A small network was shown many inputs. Here are its activations along a few directions, one row for each input.
In each table, some parts of the input vary, and every possible input appears once, in random order.
A made-up example of a description, with smaller parts first: one of 5 places around a ring, together with either a single point or one of 11 places around a ring or (one of 3 separate values, together with one of 4 places along a line).
Shared parts are said once, and a part with two or three values counts as separate values.

Other details of the inputs shift rows strongly along two fixed directions, in all tables alike. That doesn't count.

Table:
R1: [ 24 -23 -23 -14   7  56 -23 -53 -13 -39 -44 -28 -42  16 -21]
R2: [  6   6 -25  32 -20 -68  29  -1   0  40  31  -3  29 -14 -17]
R3: [ -11   50   32   38   57   20 -104  -33   65   55  -15    6   19   -3
   18]
R4: [  2  32  56  71 -25 -11 -37 -28  20  53 -17  20 -11   9 -26]
R5: [-11   4   4  -4 -30 -58  22  21 -16  43  43  -7  39  -7 -15]
R6: [ 29 -32 -40 -24  18 -28  42  47 -27 -59  20 -30 -44   3 -14]
R7: [ 29 -39 -20 -29   6   3  56  52 -44 -51  39 -21 -21  14   4]
R8: [-16  -8   5   0 -38 -40  25  26   0  20  47  23  49 -17 -18]
R9: [ 13 -42 -52 -19 -16   4  67  22 -48 -53  15  13 -47   8  11]
R10: [-16  -6  -1  -5 -41 -40  27  23   4  23  43  35  39 -25 -15]
R11: [ -5   0   5 -35  36  88 -81 -58   1 -31 -51 -23 -46  27 -32]
R12: [ 24  -3   2  -2 -35 -46  25  29  15  37  38  32  18 -35  11]
R13: [ 12 -10   0   3  -8 -57  35  31  20  51   5 -23  32 -18   8]
R14: [-27  36  31  16   3   6 -54 -11   4  45  34  21  47  10  -3]
R15: [ -1  62   2  10  21 113 -45 -34 -19 -42 -50 -13 -42  29  -2]
R16: [ 31 -35 -29 -36  13  -5  58  52 -49 -42  30 -35 -34  22   0]
R17: [ 39   1 -13 -36 -31  21  68  52 -32 -67 -22 -40 -41 -15 -17]
R18: [-20 -54 -25 -42   1  -5  62  39 -45 -42  -2 -44 -25  19   3]
R19: [-52  39  45  28  27  52 -92 -35  48  53  -3  36  47  10  15]
R20: [  5  45  25  11  56 112 -23 -51 -31 -38 -48   3 -26  32  -9]
R21: [  4  -2 -46  -8  35  24  21   0 -44 -32   2 -19 -36  54  -7]
R22: [  8 -55  -5 -65 -31  10  73  -9 -12 -57  -8 -37 -42   8 -33]
R23: [ 10  -7   8  15 -25 -74   9  19  34  18   8  -9  29 -48  16]
R24: [ 23   7  29 -34  46 106 -46 -55  32 -26 -27 -17 -53  41  -4]
R25: [  9   8  23   6  -5 -26 -23   1  35  45 -14  29  24 -26  33]
R26: [ 38 -45  18  -3 -18 -10  59  55 -29 -51 -14 -24 -84  18 -35]
R27: [-21  31  10  13 -10 -49 -47 -11  16  22  22  14  24 -20 -11]
R28: [ 39  24  47   6 -29 -32  53  14   3  27  -3   0  50 -51 -24]
R29: [-15   5   3  32 -22  -9  -8 -24  29  49  -4  36  26 -23  34]
R30: [-15  17  65  37 -36 -32 -28   1  18  50  -9  11 -12  -2 -44]
R31: [  8   4 -26  35 -23 -75  17   0   1  21  28  -1  27 -25 -14]
R32: [-26   2 -13  13  53 108 -43 -33   0 -31 -26  25 -32  43  34]
R33: [ 10  44  12  23  32 -14 -54  -6  35  60  21   7  22   2  -9]
R34: [ -8  26 -14  10  65  87 -54 -34 -35 -16   2  -6 -36  68  15]
R35: [ 49 -22  11 -14 -50 -47  11 -10  30  30  -7 -24  24 -48 -31]
R36: [ 30 -30 -39 -36  22 -14  61  52 -41 -36  19 -35 -40  25 -11]
R37: [ 16 -50 -39 -29  24 -13  63  47 -15 -42  -6 -45 -43   7   1]
R38: [ -49   51   35   29   32   15 -114  -48   49   39  -20   15   22   -5
   16]
R39: [  9 -46 -44  -8 -10  13  70  29 -49 -65  31   1 -19  21  -2]
R40: [ -6 -17   2  32 -38 -41  39   3  -1  31  19  -2  54 -19  22]
R41: [  0  12   7 -13  64  72 -74 -11  15 -45 -45   4 -43  41  39]
R42: [ 27 -37  -2 -24 -15  20 100 -20 -37 -60  -5 -15 -25  -4 -18]
R43: [ 37 -15  27 -40  24  55  47 -12  -9 -49 -10 -11 -35   6 -13]
R44: [ 36 -34 -31 -39  -2 -24  40  49 -31 -75   5  -8 -41  12   7]
R45: [ -7  24  -2 -35 -18  49  18  19 -33 -58 -35 -28 -38   3 -26]
R46: [  1 -54 -40 -12  -1   1  74  20 -48 -42  -2 -42 -26  23  19]
R47: [-25  -7  -1  -3 -20 -66  28  18  10  49   2 -17  42 -14 -10]
R48: [ -4  23 -17   3  53  77 -64 -40 -27 -31 -24  33 -51  49  25]
R49: [ 22  -6  10  10 -27 -38  25  35  15  27  53  22  47 -25  -2]
R50: [  7   6  12 -11  33 106 -37 -84  14 -28 -33 -11 -48  48  -2]
R51: [-44   2   2 -22  51  95 -59 -20   3 -22 -33  22 -50  34  28]
R52: [  7   7 -19  30 -38 -77  12  -5  -1   8  27   6  25 -28   0]
R53: [-15 -50 -29 -44 -13 -23  45  36 -29 -75 -25 -17 -33   8   9]
R54: [  8 -22   7   6 -29 -31  37  32  33  29  19  21  37 -39  19]
R55: [ 13 -17  12   3 -17 -48  32  30  13  45  18 -23  37 -20  19]
R56: [ 24  33   5 -17  37  99 -79 -21   4 -42 -49 -25 -48  12 -11]
R57: [ 21  -5   2   3 -30 -37  29  35  17  26  46  33  36 -30   0]
R58: [   3   72   21   43   -7   50 -104  -69   33   41  -39    5   23  -13
   -9]
R59: [ -21   51   26   49   19   20 -101  -60   45   42  -35   34   33   12
   41]
R60: [-10  20  -7  15  59  97 -55 -32 -34 -31   8   6 -25  61  19]
R61: [-15  44  41 -18  57 108 -35 -33 -28 -37 -46   0 -27  28 -24]
R62: [-15  -1  -2  -8 -44 -51  21  19   2  34  35  35  23 -33  -6]
R63: [-27 -10  -5   5 -19 -71  23  14  22  45   5 -16  36 -27 -15]
R64: [  7 -23  13  10 -27 -32  35  36  30  24  23   9  48 -28  15]
R65: [-31  39  30  56  25  57 -80 -51  44  53  -6  39  48  14  31]
R66: [ 15 -57 -29 -39  -2   9  67  48 -16 -47  -4  -4 -49  -9  29]
R67: [ -9 -23 -38  -3  34  25  31   0 -29 -24 -24 -32 -33  37  13]
R68: [-38   2  19   9 -16  -5 -15  -2  34  41   6  34  43 -23   9]
R69: [-19  42  21   8  -5 -24 -72 -17  21  26   2  34  30   3   0]
R70: [-21  31   2  13   6 -42 -31  -6  19  55  23   5  31  -6 -28]
R71: [ 18  37  23  10  10 -10 -60 -10  25  47   7  45  18 -10  18]
R72: [-29   7  21   0 -15 -33 -29 -11  23  44 -18  32  29 -25  18]
R73: [  6  29  -1  33 -22 -41 -34 -23  10  21   6  31  32  -4  13]
R74: [ -6  23  59  -8 -17   2  10 -43  23  34   3  15  37 -26 -28]
R75: [ 17  30  11  18   1 -42 -43   2  27  21  24  11  18 -21   4]
R76: [  4   9   5  -9 -70 -46   5   5   7  13 -14 -21  31 -56 -41]
R77: [ 16 -58 -17 -32   8   8  65  52 -27 -54   8 -33 -21   9  21]
R78: [ -8 -32 -41 -44  11 -18  58  42 -55 -39  14 -33 -35  28 -26]
R79: [  0 -17  -9  20 -41 -60  31  -5   6  30 -12  24  30 -34  27]
R80: [-10 -25 -41   7  31  14  15  -5 -16 -51 -22 -28 -41  19   9]
R81: [-13  12  -9  40   5 -29  -9 -23  26  53  -7  -5  29  -7   8]
R82: [-26 -10  -2   8 -21 -77  14  13  23  25   4 -13  31 -35 -12]
R83: [-15  23  13  -1 -15 -36 -36  -7   6  39   8  42  24 -15  -1]
R84: [  4  -4 -17  24 -44 -35  39   7  -1  22  41  38  40 -18   0]
R85: [-29 -33  -7 -28  19  37  14  20 -31 -44  -6 -20 -17  28  11]
R86: [-13   3  -9   6 -21 -79   6  16   5  22  32  -4  26 -28 -29]
R87: [-15 -10 -27  10  33  32 -20 -23 -10 -57 -29 -15 -44  21  25]
Description of these inputs: one of 3 separate values, together with either a single point or one of 6 places around a ring or (one of 2 separate values, together with one of 11 places around a ring).
- The inputs of R34 and R16 match in every part but the choice among 3 separate values. If R20 is changed in the same way as R34 into R16, which row does it become? => R28
- The inputs of R39 and R8 match in every part but the choice among 3 separate values. If R32 is changed in the same way as R39 into R8, which row does it become? => R68
- Which other rows does R22 become when the choice among 3 separate values takes its other values? List them by row number. => R24, R50
- Which other rows does R32 become when the place on the ring of 11 takes its other values? List them by row number. => R29, R40, R46, R59, R65, R67, R79, R80, R81, R87
- Which other rows does R22 become when the place on the ring of 6 takes its other values? List them by row number. => R11, R45, R61, R74, R76
- Which other rows does R13 become when the choice among 3 separate values takes its other values? List them by row number. => R47, R67

Table:
R88: [-19 -21 -44  -7  48  36   3  19 -32 -39  13   9 -32  44  40]
R89: [ -29   49   20   15   37   62 -102  -56   20   24  -27   16   -2   23
   -2]
R90: [  0 -17 -15 -10  18  45   6 -12 -12 -46 -28  -6 -40  19  13]
R91: [ 22 -29 -13 -12 -31 -11  70  24 -27 -30  14  -5  -9  -8 -10]
R92: [ 11 -16  -6 -21  33  39  -1  10  -7 -40 -24 -23 -45  19   4]
R93: [  0  36  13  25   7  -5 -49 -35  25  38  -6  -1  18  -6  -5]
R94: [ -4  -5 -14  27 -14 -89   7  33  12  55  46  13  51 -18  20]
R95: [  -7   46   21   23   46   56 -101  -45   36   22  -32    6  -11   20
   11]
R96: [ -1 -14 -24  -8  17  48   6 -18 -24 -45 -19 -12 -37  23   3]
R97: [ -5  34  24  32   0  12 -28 -37  14  40  -2  16  30   0  -4]
R98: [ 20 -22 -17 -11 -19 -35  61  22 -30 -26   5 -27 -16  -1 -23]
R99: [ -2 -23 -14 -18 -32 -27  56  23 -33 -29   5 -18 -10  -5 -25]
R100: [ 15   6  23  13 -40 -45  25   0  27  50  19  17  60 -44   0]
R101: [ 17  -7  -3 -29  34  44   0   7 -11 -40  -7 -19 -42  24  -2]
R102: [ -1 -36 -17 -25 -31 -35  50  22 -16 -35 -11 -13 -17 -14  -8]
R103: [ 24  19  21  22 -42 -60  12  12  19  51  25   5  46 -39 -17]
R104: [-37  13  -5  18  23 -17 -47   6  15  34  30  31  26  12  22]
R105: [ -4  17  30  20   1  15 -30 -25  36  39  -9  15  25 -10  14]
R106: [ -3   0  -1 -25  18  49  -3   6 -27 -44  -7  -1 -41  23 -13]
R107: [  9 -31  -8 -36 -28 -19  54  35 -16 -29   9 -12  -5 -15 -14]
R108: [ -7   3  29   6 -46 -63  13   9  31  50   6   9  49 -45  -5]
- The inputs of R89 and R93 match in every part but one. If R104 is changed in the same way as R89 into R93, which row does it become? => R94
- Describe the family of inputs behind these rows. => one of 3 separate values, together with either a single point or one of 6 places around a ring

Table:
R109: [  2   5  -1  -2  14  19  -9  -4 -15 -17  -2  -1 -18  14  -8]
R110: [ -6  -7  -5  -3   7  22  -8  -9  -2 -17 -10   1 -14   9   4]
R111: [  4   2   6  -8  17  31  -4   2  -4 -11  -3  -2 -15  12   2]
R112: [  3   2  -1  -8  16  21 -17   4  -1 -15 -11 -10 -19   9  -2]
R113: [  0 -21 -24   6  -6 -46  26  26  -5   9  32   2  16  -5  16]
R114: [ -8  -4  -5  -2  13  18 -13  -9  -3 -14 -13  -8 -17  10  -1]
R115: [ -4  -4  -3  -8  15  18 -12  -7   0 -13 -15  -8 -17  13   1]
R116: [ 13  -8   0  -7 -24 -38  31  16  -3   5  14  -3  11 -16 -13]
R117: [  8  -5 -10   1 -23 -40  28  11  -7   3   5  -9  10 -16 -11]
R118: [ -2  -5  -5 -11  12  25  -8  -9  -3 -13 -13   2 -16   8   6]
R119: [  2 -12  -9   5 -25 -40  30   6  -2   7   1  -8  10 -15  -6]
R120: [-15 -17 -18   3 -10 -49  23  34  -8  11  27  10  18  -8  14]
R121: [ -2  -5   0  -5  18  18 -11  -3   1 -15 -17  -8 -19   7   3]
R122: [-15  57  47  36  13  27 -89 -48  48  69  -4  32  47  -2  12]
R123: [ -2   2  -3   0  10  29  -2  -9 -11 -16  -7   2 -11  12   6]
R124: [ -1  -5   0  -7  11  25  -8  -4   2 -13 -14   0 -19   8  10]
R125: [  1   4  -5 -11  15  17 -14  -1  -5 -14  -9  -9 -16  10  -4]
R126: [  3 -13  -7   5 -30 -35  33   4  -1   4   3   1  12 -16   1]
R127: [  8 -10   5  -5 -25 -31  37  13  -2   8  15  -3  16 -15  -7]
R128: [ -3   2  -2  -3  10  30  -4  -8  -4 -16  -6   2  -9  10   5]
R129: [  1   3  -1   0  12  29  -2  -4 -13 -10  -3   0 -13  18  -3]
R130: [ -2   4   1  -7  15  28   0  -5  -9 -11   0  -1 -13  11  -3]
R131: [ -9  53  37  42 -20 -38 -59 -30  51  86  11  18  64 -31  -4]
R132: [  2   2  -1  -6  11  21 -12  -1  -8 -14   0  -1 -17  13 -10]
R133: [ 15  -8   2  -6 -22 -36  29  20   1   6  12  -2   9 -18 -10]
R134: [  9 -11   5   0 -24 -26  33  15   4   3   6   1  18 -21   3]
- Describe the family of inputs behind these rows. => either one of 2 separate values or (one of 4 places along a line, together with one of 6 places around a ring)
- What sort of input is R113? => one of 2 separate values
- Which other rows does R112 become when the place on the ring of 6 takes its other values? List them by row number. => R111, R121, R124, R133, R134
- Start at R132 and move only the place on the ring of 6, one step at a time. The first step leads to R131. Which rows follow, in order? => R114, R110, R128, R130
